A small network was shown many inputs. Here are its activations along a few directions, one row for each input.
In each table, some parts of the input vary, and every possible input appears once, in random order.
Descriptions start from the smaller parts, as in this example, which fits no table here: one of 4 places along a line, together with either a single point or one of 11 places around a ring or (one of 3 separate values, together with one of 5 places around a ring).
Shared parts are said once, and a part with two or three values counts as separate values.

Rows:
r1: [ -5   3  49  -4  -7   8  22  27  -9  -1 -33  35 -15 -27 -45  22]
r2: [ 13  20  36 -15 -10   7  28  15  -8 -19 -23  26 -13 -10 -56  16]
r3: [ -3 -15 -41  14   9   1 -19 -25  -9  13  15 -30  -3  36  45 -19]
r4: [-10   7  52  -2 -18   2  35   9   5  -1 -20  33   4 -29 -60  36]
r5: [ -1   6 -43   8 -10  -3  -6 -23   7 -11  19 -28   6  26  30 -11]
r6: [  4  11 -22 -14  -6 -11 -14   0  23 -12  19  -8   8   0  20 -27]
r7: [ 14  14  31  -1   6  14  24  30 -31   3 -21  25   9 -17 -33  40]
r8: [-22  -2  68  19 -28  13  22  18   8  10 -18  28   9 -49 -64  71]
r9: [  2   1 -27   1  -2  -5 -12  -7   4  -7  19 -14  18  10  34  -8]
r10: [ -5 -39 -32   2  34 -12 -41 -16   2  29  13 -24  -8  12  55 -44]
r11: [ 19  31  42 -17   2   6  30  29  -9 -30 -16  31  -1 -17 -44  16]
r12: [ -7 -34 -48  10  27 -10 -36 -31   5  26  13 -37 -20  27  52 -47]
r13: [  1  16 -39  -8 -13  -9  -8 -16  26 -16  19 -22  -4  17  17 -29]
r14: [  0 -19 -25   7  16  -2 -25 -10 -13  16  15 -17   9  21  48 -16]
What is each input in this table made of?
> either one of 6 places along a line or (one of 2 separate values, together with one of 4 places along a line)
Which other rows belong to the same alternative as r4? List them by row number.
> r1, r2, r7, r8, r11

Rows:
r15: [ 16  22  39   5 -25  19  51  29 -37 -38 -28  34  12 -15 -56  60]
r16: [ 12  32 -52 -42  10 -31 -34   3  53 -54  32 -19  -5   5  64 -89]
r17: [-11   9  41   3 -22  -4  21  21  26  16 -25  26 -17 -50 -56  14]
r18: [ -6   6  52 -12  11  -2  45  -9  13  -7 -30  27 -32 -21 -85  10]
r19: [ -6 -12  76   1 -17   7  -2  15  18   2  -2  30  -6 -43 -47  38]
r20: [ 10 -61 -38   4  40  -2 -45 -23 -31  49   0 -25 -11  20  44 -23]
r21: [ 17  81 -61 -24 -46  -2  16 -23  28 -76  17 -29 -26  72   9 -56]
r22: [-30 -91  -6  16  23 -13 -27 -35 -24  66  -7  -2  13  13  31 -16]
r23: [ 26 -35 -56   2  62   2 -37 -11 -41  48   8 -26 -22  34  79 -43]
r24: [-48 -80 -12  61  13  17 -47 -15 -15  67  -4 -38 -15  -3  28  26]
r25: [-14  23  59   2  -6  12  28  44 -13   2 -20  46  14 -31 -15  40]
r26: [ -8  65 -67   7 -56 -16   4 -40  67 -45  73 -46  57  23  47   7]
r27: [ 44  42  26 -24  15  11  29  43 -45 -29 -13  24  39  -4 -44  32]
What is each input in this table made of?
> either one of 3 separate values or one of 4 places along a line or one of 6 places along a line

Rows:
r28: [ 35  45  24 -38   0   1  45  26 -19 -44 -21  37   0   2 -48  -3]
r29: [ 17 -24 -63  10  38  -2 -40  -7 -39  20  33 -35  38  38  96 -21]
r30: [ -1 -13  40  15   6  17   8  21 -21  21 -26  15 -10 -27 -41  43]
r31: [ 16 -19  56  -7  22  12  33  19 -51   6 -41  39 -12  -6 -61  23]
r32: [  7 -37 -38 -19  54 -20 -51  -8   8  22   6 -18 -38  13  66 -90]
r33: [ -7  41   5  -5 -38   2   9  14  27 -30   8   7   7 -11  -1  11]
r34: [-13  19  -4  -6 -34 -16   0 -18  52 -26  31  -7  26 -12  -2   2]
r35: [ -7  -2 -85  16 -10  -4 -19 -58  12  -3  23 -61 -22  70  46 -46]
r36: [-35 -42  22  24 -10  -7  -7 -24  22  39   6  -1  14 -26 -13  28]
r37: [ 18  53  13 -14 -14   6  21  26  11 -36  -1  11   1 -15 -27  16]
r38: [-29 -23  30  25 -15  11  -1   9  -4  30 -18  12  -4 -25 -14  38]
What is each input in this table made of?
> either one of 3 separate values or (one of 2 separate values, together with one of 4 places along a line)

Rows:
r39: [  4  20 -18  13  -2  -1   6   2   1 -12  24 -15  28  18  26  10]
r40: [ 14  36 -16 -27   0   6  -1  15 -14 -27  16   5  10  18  38 -21]
r41: [ 21  29 -18 -30  21  -2   0   2  -1 -28   9  -1 -19  17  26 -39]
r42: [ 21  13 -19  -7  -6   0   3   7 -31 -20  11  -7  13  22  24 -12]
r43: [-22 -13 -27  17 -13  -1  -6 -39  21  23   3 -22  -9  20   4 -10]
r44: [  8  18 -28 -28  -1  -8 -12  -4  27 -20  14 -14 -26  13   8 -52]
r45: [  0   1 -18  -6   3  -7   2 -16  16 -13  12 -15 -24  33   9 -41]
r46: [ 17 -26  -2 -16  45  -8 -18   6 -17  23  -8  -2 -20  -3  28 -25]
r47: [-13 -29  -2   5  -1  -7 -31  -4  21  26  17 -13   8 -20  37  10]
r48: [-29 -31 -21  14  -3 -11 -12 -26  19  26   0 -18  -5  -4  14 -22]
r49: [-18  13 -30 -11 -14 -22 -14 -15  45 -22  11  -7   1   4  17 -35]
r50: [  9  30 -25   0   1  -5 -11  12  13 -30  19  -7  36   5  26  -2]
r51: [ -3 -33   1 -11  26  -7 -29  -6  11  24  -1 -11 -27   0  21 -39]
r52: [ 13  29  52 -10 -15   1  42   5  -2 -20 -11  35  15 -18 -67  35]
r53: [ 11 -19  -2  -6  23  -3 -22  21 -32  26   1  10  10   0  37 -11]
r54: [ -6  -7  67  -3   1  14  16  38  -2  15 -28  41 -20 -51 -42  34]
r55: [ -9  13  44  12 -33  25  34  17 -23  -7 -36  26 -23 -13 -62  50]
r56: [ 14 -26 -20   0  37  -1  -3  -4 -25  15 -11  -7 -15   8  15 -24]
r57: [ 16 -11 -24  -3  17   1  -2 -14 -35   5 -11 -11 -22  33   7 -11]
r58: [ -7 -33 -17   5  17   0 -13 -17   2  16  -4 -17 -22  11   7 -39]
r59: [  6 -19 -18   4  16   6  -4   8 -40  15  -5  -1  15   9  28  -5]
r60: [  7   5  46   3 -13  12  41   1 -12   1 -29  27  18  -9 -72  53]
r61: [  8  58  39 -20 -31  11  28  43  20 -31 -23  27 -15 -40 -61  23]
r62: [  2 -14  -1  14  20  -4 -27  13  -7  28  14  -6  24 -12  34   8]
r63: [-33 -33   2   3   3 -13 -29 -17  28  27   2 -12 -11 -14  31 -27]
r64: [ -2   0 -22  22  -7   8  -8  -9 -24   7   8 -21  23  21  16  27]
r65: [-17  12 -21   1 -16 -16  -9 -31  31   3  11 -19 -11  13  11 -21]
r66: [ 14  32  44 -21 -11  -6  36  22  16 -45 -10  47  29 -28 -61  18]
r67: [-17 -28 -20  22 -11   0 -15 -14  12  17  13 -18  14 -10  23  11]
r68: [ -9 -10 -26  26 -21  11  -9 -28  14  13  16 -22  11  14  13  23]
r69: [ -8  -7 -13  26  17   1 -16  -2 -17  17  15 -18  21   0  22  21]
r70: [ -5 -18  76 -14   9  -2  15  25  -2   7 -24  43  15 -45 -47  34]
r71: [  1 -15 -22   8   7  10  -7 -30   4  13  -1 -21 -26  35  -3 -27]
r72: [ 29   6 -21 -11  14  -8   5  -5 -17 -20   5 -13 -17  21  12 -30]
r73: [ -5  16 -29  -2 -22 -10 -18  -3  39 -31  25  -7  20  -1  24  -4]
r74: [-15   6  53  12  -7  14  21  29 -12   6 -34  28 -22 -35 -59  47]
r75: [  6  33  47   5 -36  16  40  25  -2 -31 -19  24 -15 -28 -61  28]
r76: [ 14  -1 -24   8   6  17   3  -5 -38  11  -2  -5  11  33  18   7]
r77: [-10   7 -21  11 -25  -6   0 -14  27 -12  30 -16  13  12  24   8]
r78: [ -6  -7  56  -1   4  -4  27  13 -15   5 -21  33  13 -30 -65  48]
The inputs of r43 and r49 match in every part but one. If r55 is changed in the same way as r43 into r49, which row does it become?
> r61
The inputs of r39 and r50 match in every part but one. If r77 is changed in the same way as r39 into r50, which row does it become?
> r73
What is each input in this table made of?
> one of 5 places along a line, together with either one of 2 separate values or one of 6 places around a ring
Which other rows does r74 become when the choice among 2 separate values takes its other values? List them by row number.
> r78
Start at r66 and move only the place on the line of 5, one step at a time. The first step leads to r52. Which rows follow, in order?
> r60, r78, r70
Which other rows does r76 become when the place on the ring of 6 takes its other values? List them by row number.
> r43, r57, r64, r68, r71

Rows:
r79: [-17  -4 -31   3 -15 -14 -17 -38  44  -1  23 -27 -15  15  21 -33]
r80: [  1  -2 -24 -14  19 -16 -26 -11  31  -3  14 -18 -25   4  28 -56]
r81: [ 24  10 -45  -1  17   5 -11   0 -30 -14   8 -24   2  39  39 -22]
r82: [-18  18  29  -4 -35  -4  23  -4  37 -17 -10  14 -10 -22 -54  15]
r83: [-19   4 -38  15 -27  -4 -24 -20  27   0  30 -29  17  14  47  -3]
r84: [ 14  -2 -30 -21  27 -11 -10  -4  -9  -9   2  -4 -14  27  37 -56]
r85: [ 20  19  32 -29   4   1  27  26 -16 -20 -25  38 -11  -8 -37  -8]
r86: [-18  28  21  12 -42   6  21  11  22 -14   2  11  18 -24 -23  45]
r87: [  6  18  35 -23  -4  -5  12  18  24 -18 -16  24 -23 -33 -45  -6]
r88: [ 29  36  16  -9   2  18  31  27 -34 -22 -15  18   2   5 -31  28]
r89: [  9   3 -44   6  -2  -2 -13 -15  -9  -8  31 -28  36  28  43   1]
r90: [-22 -87  -7  33  46   2 -39 -16 -33  85 -12 -15  -9  -3  36  -1]
r91: [-20 -72  69  29  26  15  -4  14 -41  58 -35  28  -6 -36 -36  48]
r92: [ 12  30  18   3 -16   9  30  12 -13 -18   4  12  38  -7 -27  49]
The inputs of r86 and r83 match in every part but one. If r91 is changed in the same way as r86 into r83, which row does it become?
> r90
What is each input in this table made of?
> one of 2 separate values, together with either a single point or one of 6 places around a ring
